These are the activations of a small neural network, seen along a few directions. Each row is one input.
In each table, some parts of the input vary, and every possible input appears once, in random order.
Descriptions start from the smaller parts, as in this example, which fits no table here: one of 5 places around a ring, together with either a single point or (one of 2 separate values, together with one of 4 places along a line) or one of 9 places around a ring.
Shared parts are said once, and a part with two or three values counts as separate values.
(in the rows, 128 means zero)

Other details of the inputs vary at random and push rows far along two fixed directions, the same in every table; ignore that.

Table:
row 1: [166 142 104 150 122  86 176 184 110 120  88 152 124 134 162 148 123]
row 2: [131 143 103 143 138 101 169 153 122 145 111 155 122 156 167 150 150]
row 3: [115 149 138 139 112 146 120 111 104 101 143 138 130  95 132 132 126]
row 4: [177 150 117 147 154  85 160 176 117 140 102 167 140 161 172 162 136]
row 5: [134 130  98 127 117 120 136 136 118 151 120 121 120 145 133 143 136]
row 6: [109 112 114 110 120 157 138 132 136 124 119 127 135 138 123 126 142]
row 7: [100 118 116 123 118 125 160 140 119 129 138 130 112 148 138 118 140]
row 8: [180 137 107 159 141  77 171 186 105 135  92 149 134 138 161 171 120]
row 9: [125 131 104 129  96 146 148 114 129 104 153 159 138 110 126 135 138]
row 10: [142 137  98 141 118 129 145 120 130 113 155 150 144 114 135 141 128]
row 11: [ 41 135 118 114  77 182 133  79 104 116 181 128 128 114  98  99 137]
row 12: [186 122 189 112 178 117  56  96 157 145 111  71 131 118 101 114  93]
row 13: [ 30 136 115 121  74 179 128  76 109 130 184 127 128 112 101 102 146]
row 14: [130  99 205 110 188 148  54  83 165 125 114  84 127 111 100  94  99]
row 15: [100 107 111 125 107 138 147 137 109 141 129 122 127 133 112 105 136]
row 16: [ 79  86 206 112 154 161  32  69 169 152 154  59 107 113  69  70 106]
row 17: [122 120 114 115 116 147 145 143 132 109 108 140 125 142 131 135 142]
row 18: [107 133  88 129  96 152 157 114 118 123 176 153 136 122 115 133 144]
row 19: [ 43 116  97 111  77 183 130  80 134 132 198 133 125 116  83 110 150]
row 20: [125 113 116 109 110 137 133 138 123 128 119 121 138 139 130 140 124]
row 21: [ 44  86 128 108  80 184 127 116 126 113 148 116  94 130 111  95 137]
row 22: [219 144 172 139 207  81  74 125 166 153  90  97 135 116 139 133 113]
row 23: [233 149 190 122 230  88  56 132 169 144  91  98 135 110 123 126  89]
row 24: [ 91 122  89 135  94 115 170 143 110 149 125 135 115 143 123 127 144]
row 25: [158 134 127 140 133  80 159 180 121 123 111 150 134 146 165 143 137]
row 26: [163 106 216 126 193 136  45  98 165 118 104  89 120 116 112 112  92]
row 27: [184 147  97 131 117  90 161 177 111 111  86 151 124 140 159 165 132]
row 28: [149 181 110 158 118  96 156 148 105 110 133 161 158 121 159 156 125]
Each input here is: one of 4 places along a line, together with either one of 2 separate values or one of 5 places around a ring.
Q: The inputs of row 1 and row 15 match in every part but the place on the line of 4. If row 27 is changed in the same way as row 1 into row 15, which row does it become?
A: row 12
Q: List by row number the other rows that have the place on the line of 4 in common with row 25.
A: row 6, row 8, row 10, row 14, row 20, row 28
Q: Which other rows does row 18 become when the place on the line of 4 takes its other values? List them by row number.
A: row 9, row 10, row 19
Q: Start at row 16 and move only the place on the line of 4, one step at a time. The first step leads to row 7. Which rows follow, in order?
A: row 25, row 21

Table:
row 29: [ 44  98  97 107  81 186 142  99 117 131 161 124 112 124  97 104 132]
row 30: [ 84 130 112 127 108 140 144 120 119 131 142 139 116 135 131 122 141]
row 31: [121 100 144 116 145 137 113 129 130 140 110 104 117 132 116 112 119]
row 32: [147 133 117 134 132 113 135 141 122 124 128 143 137 138 140 149 131]
row 33: [131 141 122 132 129 125 144 139 125 113 118 138 128 129 145 138 136]
row 34: [ 72 130  77 132  80 142 187 146  96 122 137 160 119 141 143 139 145]
row 35: [153 137 128 144 124 107 133 140 121 124 121 131 126 128 140 139 130]
row 36: [121 105 144 112 129 136 109 126 133 137 111 103 110 137 113 114 124]
row 37: [135 130 131 126 141 125 114 119 140 138 137 118 127 123 123 115 129]
row 38: [119 120 134 125 137 137 110 114 130 130 133 116 130 119 110 125 121]
row 39: [130 145 100 137 109 109 174 162 110 116 127 158 134 147 165 154 140]
row 40: [ 77 118 133 113 100 161 115 102 123 123 144 115 112 124 108 108 129]
row 41: [133 125 129 120 133 131 119 127 134 124 139 124 130 125 121 124 119]
row 42: [147 133 124 140 126 118 143 141 128 118 119 148 128 127 140 139 134]
row 43: [138 140 124 136 130 121 140 138 126 117 115 145 125 128 147 142 130]
row 44: [135 130 145 129 144 131 114 121 129 133 125 114 138 118 119 118 115]
row 45: [136 126 125 123 131 138 125 121 139 121 127 126 128 122 126 125 126]
row 46: [139 127 142 126 148 121 109 118 137 130 126 111 139 118 114 124 119]
row 47: [136 133 142 127 129 132 109 117 126 134 126 117 130 125 122 125 121]
row 48: [136 140 138 129 141 120 126 127 130 142 129 127 136 128 129 124 130]
row 49: [132 131 130 141 132 116 134 131 128 132 136 131 121 129 131 131 135]
row 50: [127 105 147 113 142 144 109 129 145 130 105 111 114 135 118 120 123]
row 51: [154 128 135 128 144 116 111 125 136 128 130 130 133 124 129 129 113]
row 52: [131 150  95 143  98 106 173 163 105 122 117 154 132 139 165 153 145]
row 53: [ 82 136  82 129  87 142 181 138 104 140 145 158 121 150 138 138 150]
row 54: [141 136 136 127 138 134 124 123 131 127 119 132 131 124 128 134 123]
row 55: [141 137 132 125 134 132 134 129 129 124 118 134 137 125 132 132 130]
row 56: [128 134 144 121 127 135 113 119 129 134 128 111 132 121 118 123 121]
row 57: [151 129 132 138 131 111 138 141 126 120 128 138 138 131 147 139 127]
row 58: [124 111 141 121 147 126 113 131 142 146 114 109 114 143 122 116 129]
row 59: [ 39 107 101 108  83 180 139  98 128 134 164 123 121 136 100 109 148]
row 60: [138 127 134 123 129 128 107 116 133 132 132 115 121 117 116 121 118]
row 61: [146 131 149 130 153 124 111 118 127 134 123 117 133 119 118 122 112]
row 62: [144 130 138 126 133 120 109 117 135 128 125 111 135 123 120 128 127]
row 63: [143 143  83 142 115 103 180 163 112 129 120 155 135 136 154 149 136]
row 64: [145 113 127 124 136 114 139 154 129 134 106 131 124 151 147 138 126]
row 65: [140 128 134 127 137 131 116 117 138 123 123 128 131 123 122 136 127]
row 66: [150 138 131 132 136 118 134 139 123 126 124 137 143 136 142 138 123]
row 67: [147 145 116 141 138 104 133 139 128 138 126 141 135 135 139 142 138]
row 68: [130 125 135 116 126 134 109 115 134 129 135 107 124 115 114 116 123]
row 69: [ 77 109 136 104 111 175 115  96 124 127 155 117 120 129 103 111 122]
row 70: [ 78 104 125 116  98 165 128 112 124 118 156 132 119 132 107 113 131]
row 71: [143 126 137 125 143 121 112 123 133 122 131 125 140 130 124 132 126]
row 72: [144 127 146 132 138 128 118 124 144 118 121 125 133 117 123 123 122]
row 73: [146 137 127 137 120 108 138 140 124 122 124 131 131 130 136 131 132]
row 74: [134 129 140 137 137 119 123 127 135 131 136 124 129 125 126 120 134]
row 75: [153 130 134 126 144 126 114 123 142 125 121 129 127 116 127 128 120]
row 76: [136 137 153 134 152 113 106 117 140 133 126 116 129 120 131 116 122]
row 77: [154 142 113 143 138 106 133 140 131 140 127 140 129 131 143 136 130]
row 78: [147 131 142 125 147 127 107 121 149 120 121 118 136 119 119 131 123]
row 79: [141 131 154 130 154 116 110 125 127 125 120 115 133 112 127 120 118]
row 80: [105 123 115 124 105 142 127 118 123 129 137 125 125 130 118 133 136]
row 81: [146 125 145 137 143 117 119 134 129 125 125 121 136 114 124 119 125]
row 82: [138 139  92 153 108 101 180 165 106 125 122 163 132 137 154 151 139]
row 83: [132 125 154 128 145 127 100 119 133 122 128 123 129 120 129 126 113]
Q: The inputs of row 38 and row 80 match in every part but one. If row 29 is changed in the same way as row 38 into row 80, which row does it become?
A: row 60
Q: What is each input in this table made of?
A: one of 5 separate values, together with either a single point or (one of 2 separate values, together with one of 5 places around a ring)
Q: Which other rows does row 78 become when the choice among 2 separate values takes its other values? List them by row number.
A: row 65
Q: Which other rows does row 61 become when the choice among 2 separate values takes its other values? List them by row number.
A: row 44

Table:
row 84: [207 190  93 179 130  50 194 185  98 116 108 183 160 121 190 176 133]
row 85: [ 32 119  87 111  50 196 162 104 112  97 179 163 124 136 117 129 153]
row 86: [136 136 189 134 166 123  66  87 141 127 152 105 135 102 112 105 108]
row 87: [158 146 174 138 168 106  73  98 147 137 148 112 141 111 119 118 117]
row 88: [ 36 100  85 101  80 190 153 111 126 141 148 134 111 151 110 114 154]
row 89: [206 169  84 165 132  42 186 204 101 139  87 162 137 159 187 179 142]
row 90: [152 144 167 136 155 121  70  87 146 137 147  95 135  86 102 105 110]
row 91: [ 94 147  65 134  76 142 174 125 110 127 159 153 137 123 128 136 154]
row 92: [141 108 164 106 157 135  66  98 150 144 124  80 128 114  92 107 108]
row 93: [125 125 136 129 125 116 124 136 115 133 118 114 121 130 130 124 119]
row 94: [216 172  94 153 150  55 177 191 115 143  82 158 145 156 185 178 145]
row 95: [151 161  82 147 119 107 177 151 111 121 144 179 150 144 163 169 141]
row 96: [149 108 170 126 160 119  74 110 150 145 125  88 119 117 102 102 111]
row 97: [154 134 181 129 167 111  85 120 135 139 106  95 124 122 124 112 107]
row 98: [123 109 135 132 125 125 137 137 124 122 122 123 124 129 124 121 121]
row 99: [ 39  91  84  97  81 195 158 114 130 127 158 136 111 143 103 110 143]
row 100: [165 122 183 123 169 127  77 113 158 114 100 113 127 116 121 126 112]
row 101: [155 138 173 128 145 139  70  86 148 102 139 108 139  81 102 115 106]
row 102: [ 44  94  96  96  56 197 147 115 113 108 145 127 110 139 107 120 136]
row 103: [132 107 129 121 113 140 127 132 132 109 121 130 121 129 124 128 126]
row 104: [166 125 178 116 158 131  80 114 146 116 102 101 129 117 121 124 111]
row 105: [227 188  85 166 144  57 181 175 111 122 112 177 162 119 178 182 133]
row 106: [ 43  93  82  92  68 196 153 113 112 129 153 128 117 141  97 117 137]
row 107: [157 112 170 116 178 121  74 106 167 144 124  92 124 117 108 107 110]
row 108: [ 39  88  64  99  59 194 178 124 110 127 159 144 112 148 103 120 149]
row 109: [ 78 133  83 124  80 143 178 148 106 143 129 144 116 159 138 135 155]
row 110: [148 142  81 136 125 111 184 168 117 132 107 169 133 156 163 166 146]
row 111: [147 112 175 124 173 119  71 109 159 144 124  93 117 118 109  98 112]
row 112: [160 114 175 136 166 106  85 122 139 134 117  95 119 115 118 109 105]
row 113: [ 32  94  82 101  54 195 173 127 122 104 150 152 105 147 118 120 153]
row 114: [204 162  95 171 149  47 203 211 107 120  85 178 138 153 202 177 138]
row 115: [ 20 102  87 112  67 189 182 129 105 122 143 150 109 150 124 120 152]
row 116: [133 139 172 137 150 128  72  86 134 123 148 100 132  82 100  98 107]
row 117: [208 163 107 170 154  40 183 201 112 130  88 170 132 150 197 167 138]
row 118: [113 128 132 134 133 122 138 137 123 133 115 134 116 139 140 127 134]
row 119: [125 126 119 111 128 144 136 129 127 135 119 127 132 137 123 133 128]
row 120: [138 119 176 123 171 126  72 104 156 147 116  96 119 121 110 108 118]
row 121: [147 136 169 125 167 128  66  83 154 133 154 104 145 107 104 113 118]
row 122: [135 114 117 125 128 123 129 134 135 140 128 118 124 133 118 127 135]
row 123: [129 116 185 115 159 144  81 107 137 132 114  90 128 114 109 102 104]
row 124: [ 79 118  86 125  77 145 182 154  95 122 129 145 122 145 141 139 137]
row 125: [136 133 185 133 165 129  76  93 139 117 149 112 144 100 114 111 109]
Q: What is each input in this table made of?
A: one of 6 places around a ring, together with either one of 2 separate values or one of 5 places around a ring
Q: The inputs of row 102 and row 124 match in every part but the place on the ring of 6. If row 101 is changed in the same way as row 102 into row 124, which row does it become?
A: row 84
Q: Which other rows does row 89 become when the place on the ring of 5 takes its other values? List them by row number.
A: row 96, row 109, row 111, row 120
Q: List by row number the other rows that have the place on the ring of 6 in common with row 105.
A: row 95, row 99, row 106, row 108, row 110, row 119
Q: Start at row 87 and move only the place on the ring of 6, one step at a time. The first step leads to row 86. Which rows follow, in order?
A: row 125, row 85, row 95, row 121
Q: Which other rows does row 87 become when the choice among 2 separate values takes its other values? List them by row number.
A: row 90
